Each row below is a small network's average activation on inputs in which a field has the value named, seen along a few directions.
Related values have similar rows: they may be neighbours, one step apart, or belong to one group.
(in the rows, 500 means zero)
Random noise pushes rows far along 2 fixed directions. That doesn't count. These rows show it; they differ only by the noise:
[412 312 669 678 374 359 473 519 532 559 577 444 481 636 620 621]
[400 604 682 551 642 304 539 593 327 313 240 593 600 499 676 443]
[610 507 513 423 525 490 386 482 536 405 543 450 439 588 430 593]
[542 554 568 457 577 427 439 522 458 362 428 504 497 552 512 536]


Values of ZAFOR:
reto: [258 442 767 710 397 559 511 406 562 605 743 615 387 408 599 714]
deda: [668 742 337 333 574 757 596 370 359 339 355 480 651 629 326 471]
zuzik: [496 224 491 405 406 554 518 608 621 714 417 529 506 415 405 448]
vomo: [482 159 597 523 491 302 624 673 649 576 348 630 601 444 658 306]
kez: [348 877 443 659 729 307 789 518 147 359 174 604 720 428 801 117]
daga: [572 518 330 352 432 580 340 532 603 414 602 391 483 404 335 671]
pura: [568 839 329 304 534 613 357 535 489 445 504 491 499 465 196 678]
kedad: [433 435 473 685 411 575 626 351 440 614 609 407 501 573 617 427]
fitak: [350 260 592 732 433 381 530 537 549 800 654 513 339 393 720 330]
ZAFOR is arranged as 3 separate groups.
Q: List the group mates of vomo, in the order listed.
A: zuzik, fitak
Q: List the group mates of deda, in the order listed.
A: kez, kedad

Values of MUNER:
bidof: [490 450 664 381 560 478 298 572 529 387 463 507 390 387 436 698]
lepet: [637 447 328 609 374 709 569 337 546 642 795 391 470 663 520 387]
foned: [365 643 586 587 624 330 549 584 356 447 340 591 542 411 657 395]
novo: [666 823 430 273 881 518 620 524 339 238 179 718 584 421 537 101]
piro: [453 314 578 486 609 347 660 622 540 544 288 672 553 369 682 173]
gat: [556 534 540 428 466 596 349 413 532 444 600 421 396 603 328 766]
mup: [408 395 624 434 514 415 538 679 584 552 351 681 574 335 510 472]
melo: [388 668 435 625 477 448 602 486 303 490 382 434 628 528 577 445]
muv: [ 76 753 689 810 537 203 714 598 102 290  88 553 834 444 837 548]
MUNER is arranged as a 3 by 3 grid.
Q: List every value one step from lepet, in the order listed.
A: novo, melo
Q: List every value one step from gat, in the order listed.
A: bidof, foned, muv
Each value of MUNER is a pair of two hidden parts, and every pair occurs once (3 first parts, 3 second parts).
Q: foned and gat share the first part; foned and melo share the second. Which value has the first part of melo and the second part of gat?
A: muv
